Each row below holds a small network's activations on one input, seen along a few directions.
Each table varies a few parts of the input and shows all the possible inputs, shuffled.
A made-up example of a description, with smaller parts first: line(6) and (point or line(9) or (values(3) and ring(5))).
Shared parts are said once, and a part with two or three values counts as separate values.

A family of inputs:
x1: [-70.2   1.3   6.6  13.3  -3.9  46.4  36.9  -4.2 -51.4  17.2  15.0 -54.4
 -45.2 -34.0]
x2: [ 30.1  -4.6  38.0  -6.8   6.6  -9.8 -12.1  18.2  36.4  18.4   8.4  42.6
  17.0 -22.0]
x3: [ 32.1  -0.4 -27.8  15.0  -6.7  25.7 -31.7   8.7 -33.4 -23.5  37.8  -0.9
 -52.7 -55.3]
x4: [-27.4  -6.4  21.3  -4.8  18.4 -17.1  22.7  -9.1  28.0  15.5 -40.3 -22.7
  36.5  41.8]
x5: [ 43.0  10.0  40.7   4.9   5.0 -13.6 -19.3 -14.8  41.6  16.9  16.4  15.5
  33.9  10.7]
x6: [-35.5 -19.4  11.7 -11.0  25.4 -11.6  24.0  23.0  26.8  -0.2 -36.1  -4.7
  13.6  17.8]
x7: [-27.4  14.6   4.8   1.2   2.0 -13.8  -2.6 -41.6  13.8  19.7 -40.5 -18.6
   1.3  71.3]
x8: [ 82.9  -2.2 -33.3 -23.1 -15.3 -42.2 -10.3  40.9  25.9 -16.5  -4.1  69.3
  33.9  25.9]
x9: [ 20.8 -28.4 -16.5 -21.6 -13.7  18.0 -17.5  24.9 -30.6 -24.6  35.9  35.1
  -9.0 -63.9]
x10: [ 14.3  -1.1 -47.0 -27.7   4.1 -32.2  35.0  41.5   5.2 -34.9 -61.1  23.9
  46.7  60.8]
x11: [-28.0 -29.2 -27.5  -7.4  -1.5  16.8  53.7  42.8 -30.6 -34.1 -19.1 -17.8
 -22.3 -24.8]
x12: [-49.4  32.8   4.5  24.9  -1.3 -12.0 -17.6 -81.4  13.2  29.8 -32.2 -32.5
  -8.6  52.2]
x13: [ 47.5  24.0  16.6  13.1   0.5 -13.6 -30.6 -51.0  30.1  25.1  21.8  14.9
   8.4  40.0]
x14: [-29.6 -25.5   3.1  -9.4 -11.0  -0.3  27.4  57.7   2.5 -19.5 -20.7 -28.0
   9.8  -6.0]
x15: [-33.1 -17.2 -58.5  12.0  -6.1  26.4  16.4  20.8 -33.9 -21.9  -7.3 -40.4
 -55.5 -19.3]
x16: [ 12.2  58.5  18.0  29.4   1.0 -16.9 -36.8 -95.8  19.3  28.4  33.1   2.8
   8.7  18.5]
x17: [ 26.8 -17.4  23.7 -13.7  -4.6  -6.5 -27.2  35.9  -5.6 -14.4  29.7  26.4
  15.8 -45.2]
x18: [ -9.2  10.8  21.7  11.9   1.2  56.3 -10.6 -16.4 -57.4  18.6  63.2 -10.3
 -32.3 -68.7]
Question: What is each input in this table made of?
Answer: values(2) and (point or line(8))
Question: Changing only the values(2) part turns x1 into x18. The same change can be made to x12. Which row results?
Answer: x16

A family of inputs:
x19: [ 23.3   1.7 -17.2  -9.9  -3.1 -14.5  -2.3  15.7  -8.7  -1.1   8.2  14.4
   9.5   2.6]
x20: [-58.0  -5.8  23.1  13.8   7.3  21.7   8.7   4.7 -17.3   6.5   3.1 -37.7
 -17.8 -27.5]
x21: [ -3.3   5.0  24.4  13.2   2.3   1.7  -1.7 -32.9  11.8  21.1   7.0   2.7
  -3.2   0.3]
x22: [  2.2 -23.5 -21.3   8.0 -10.7  28.0   4.7  35.4 -39.0 -24.7  18.3 -12.6
 -44.1 -50.8]
x23: [  8.8  14.6  20.5   2.1   8.5  -3.2 -15.6 -26.0   7.7   2.3  13.8   6.8
   1.1  -6.9]
x24: [ 17.7   3.4   2.9   4.9  -8.8   5.5 -14.0  -1.2   9.7   3.8   8.8  16.1
  10.5  -6.9]
x25: [ 10.9 -14.8 -14.2  -7.1  -2.5 -20.5  -5.8  25.2  -0.6 -15.0 -10.8   9.3
  13.7   3.4]
x26: [ 12.3  -2.6 -19.9 -22.8   4.4 -17.0  20.5  29.1   5.5 -16.6 -17.1   5.8
  19.4  17.1]
x27: [-10.9  10.0 -10.7   3.5   5.6  -1.7  -3.3 -31.5  13.0  -9.6 -13.7 -15.1
  -3.8  31.4]
x28: [ 19.0   1.0   0.9 -12.5  -0.4  -3.5 -13.3  15.6   3.0   0.3   7.8  13.6
  17.1  -4.7]
x29: [-11.9   5.1  25.7   8.4  11.0  -4.1   2.1 -28.7  20.8   9.8   2.2 -17.5
   8.8  11.6]
x30: [-53.2   1.8  -9.6   7.5  -6.8  17.5  18.9   1.7 -34.3  -1.4  -2.4 -37.6
 -23.9  -9.5]
x31: [  3.6 -20.2 -34.1   4.9 -19.3  31.6  12.0  34.6 -39.7 -26.4  11.9  -3.8
 -52.1 -47.6]
x32: [ 20.4   2.1 -18.1   2.1  -8.3  -9.0 -14.7  -3.9   6.1  -3.8   5.8  15.4
  -1.4  -0.6]
x33: [ 13.2  13.5  -4.4   7.6  -6.8  -5.6 -10.8 -25.3  -7.6  -5.7   3.0   6.2
  -3.2  10.2]
x34: [ 12.6   6.1  12.6   6.4  -5.1   7.8  -9.4 -23.4   2.0  12.7  10.2  10.8
   4.5   2.4]
x35: [ 14.0   2.0  10.4  -7.4  11.6 -10.1 -14.2  13.3  13.2  -6.3  15.8  15.0
  14.3 -15.5]
x36: [ 22.2   3.5 -30.1 -12.4  -8.7 -12.5  -4.0  11.6  -2.1 -13.3  -7.0  18.4
   3.5   0.2]
x37: [  2.6 -17.2  18.9  -9.3  21.0  -8.2  12.5  31.5  24.9 -11.7  -3.5   9.6
  30.4  -2.1]
x38: [-10.1  -1.9  -3.5  11.6  -0.6  -7.6   0.7 -29.4  18.3  -1.2  -8.5 -11.1
  -5.9  27.6]
x39: [ -1.0  19.4   3.2   6.3   9.4 -20.0   4.4 -17.6  12.4  14.3 -14.7  -1.9
   8.4  38.5]
x40: [-51.5   1.0 -20.3   4.4  -4.1  20.8  12.6  -0.9 -31.0  -7.5 -11.4 -37.4
 -26.9  -6.5]
x41: [  3.1 -17.1  13.7  -5.3   2.8 -12.6   2.5  24.7  12.3  -1.8  -2.9  22.8
  18.5 -15.6]
x42: [ 13.5  -6.3 -18.5 -11.5  -5.2 -12.0   5.2  23.9 -11.0 -11.6 -10.2  11.9
  15.0  10.6]
x43: [ -0.6  21.5  -6.2  -2.2  15.7 -16.4  -2.2 -19.0  15.6   9.1 -22.1  -2.3
   3.3  42.3]
x44: [-11.5   8.7   9.6  -1.4  10.7  -5.5   5.0 -26.2  17.1  17.2   3.9 -16.8
   2.6  20.2]
x45: [ 23.4  16.7 -21.3  -2.3 -11.7  -3.7  -7.2  -3.2  -6.2  -3.1   4.0  13.4
   0.4   9.5]
x46: [ -0.5  17.2  20.0   1.0  15.1 -12.4  -2.9 -19.1  24.2  19.0 -16.5  -7.5
  14.2  27.0]
x47: [  6.9  -5.0   1.5 -24.6   5.1 -11.3   6.7  24.9   0.7   0.7   0.3  10.5
  21.5  -4.6]
x48: [ 13.2   6.9  19.7  -2.4   3.6   0.2 -15.6  -4.8   9.8  -0.6  24.1  15.6
   9.3  -8.4]
x49: [ -0.5  12.4  -0.7   0.9  -3.8  -5.4  -7.1 -36.4  -2.1   3.8   0.5  -7.3
 -11.9  19.0]
x50: [ -1.1   3.2  12.4   7.2  -3.9   3.0 -10.5 -30.6   5.9  26.4   1.8  -1.7
  -0.5  10.1]
x51: [-51.6 -10.8   1.7  10.7  -5.8  28.3  15.1  10.8 -20.9  24.0  -1.0 -34.2
 -17.5 -21.7]
x52: [  1.5 -21.0   2.4   5.2  -8.0  42.8  16.2  37.3 -39.0  -3.7  31.8  -8.8
 -30.8 -57.0]
x53: [  7.5 -17.1  10.3 -12.5  -4.0  -3.6  11.8  34.3  18.3  -3.3 -18.1  12.8
  31.0   4.9]
x54: [  9.2 -20.3  -7.6 -13.1  -0.8 -16.6  10.9  30.6  11.9 -18.6 -17.6   9.7
  18.4  13.3]
x55: [  1.4   8.9 -12.7  10.6  -3.8  -0.9  -1.0 -36.7  -0.2   8.8  -8.0   0.5
 -10.2  19.6]
x56: [ -7.5   9.2  33.7   6.9  13.3 -10.6  -6.6 -15.8  28.9  22.8 -16.7   8.6
  13.7  22.0]
x57: [ -5.5 -26.8  15.9   2.4 -10.0  40.7   6.7  33.8 -24.0 -12.5  22.7  -2.8
 -34.2 -72.8]
x58: [ 16.0  15.4 -13.2   6.8  -5.4  -1.1 -15.1 -25.9  -9.3  -3.3  -2.9   6.0
  -1.7  15.0]
Question: Changing only one part turns x44 into x38. The same change can be made to x34. Which row results?
Answer: x33
Question: What is each input in this table made of?
Answer: line(4) and (values(2) or line(8))
Question: Which other rows agree with x37 in the line(4) part? List them by row number.
Answer: x20, x21, x23, x29, x35, x41, x48, x56, x57
Question: Change only the line(4) part in x26. List by row number the other rows that result.
Answer: x37, x53, x54
Question: Change only the line(8) part in x42. List by row number the other rows that result.
Answer: x26, x27, x36, x43, x45, x55, x58

A family of inputs:
x59: [ 39.6 -22.0 -18.8 -22.5  -6.3 -12.1   4.0  56.8   5.1 -27.8  -4.7  37.9
  21.3 -14.1]
x60: [ -5.4   0.7  -6.7  -6.9   3.7 -17.5   2.1   3.9   8.3  -2.5 -15.0  -2.2
  21.2  18.8]
x61: [-20.5  -7.9  10.0   5.8  -0.8  33.3   9.3   7.3 -25.8   3.4  26.9 -25.8
 -33.6 -44.0]
x62: [-35.2  -4.1   2.7  11.9  -3.6  24.9  14.1  -3.1 -23.0   8.1   5.3 -35.5
 -31.2 -22.2]
x63: [-14.6 -24.3 -12.4   1.4  -7.4  35.9   8.2  36.6 -33.1 -14.7  18.2  -8.6
 -40.5 -55.9]
x64: [ 32.5  26.5  21.6  15.2   0.2   0.2 -27.9 -53.4  13.9  19.0  28.0  18.2
  -4.0   5.7]
x65: [  6.1  29.8  25.7  11.8  12.4 -43.7 -14.7 -69.4  54.1  24.2 -37.2  12.7
  39.6  88.1]
x66: [-36.1  -4.2  -7.4   4.0  -0.8  10.5  14.9  -0.9 -11.4   7.5 -12.4 -25.4
 -15.6   2.3]
x67: [-22.7  -1.7  -8.7  -3.8   3.7  -7.9  16.6  -0.9  -1.5   0.2 -16.2 -20.8
   0.2  14.2]
x68: [ 36.3   0.0  -5.8 -11.4  -4.0 -11.4 -14.2  20.5   5.5 -10.4   6.4  36.2
  21.3  -5.2]
x69: [ 20.1   7.2  -0.2  -5.6   3.0 -12.1 -12.4   2.7   7.9  -6.9   0.8  13.4
  21.3  12.4]
Question: What is each input in this table made of?
Answer: values(2) or line(9)
Question: A walk changes only the line(9) part. It starts at x59 and steps to x68. List the rest of the walk in order.
Answer: x69, x60, x67, x66, x62, x61, x63
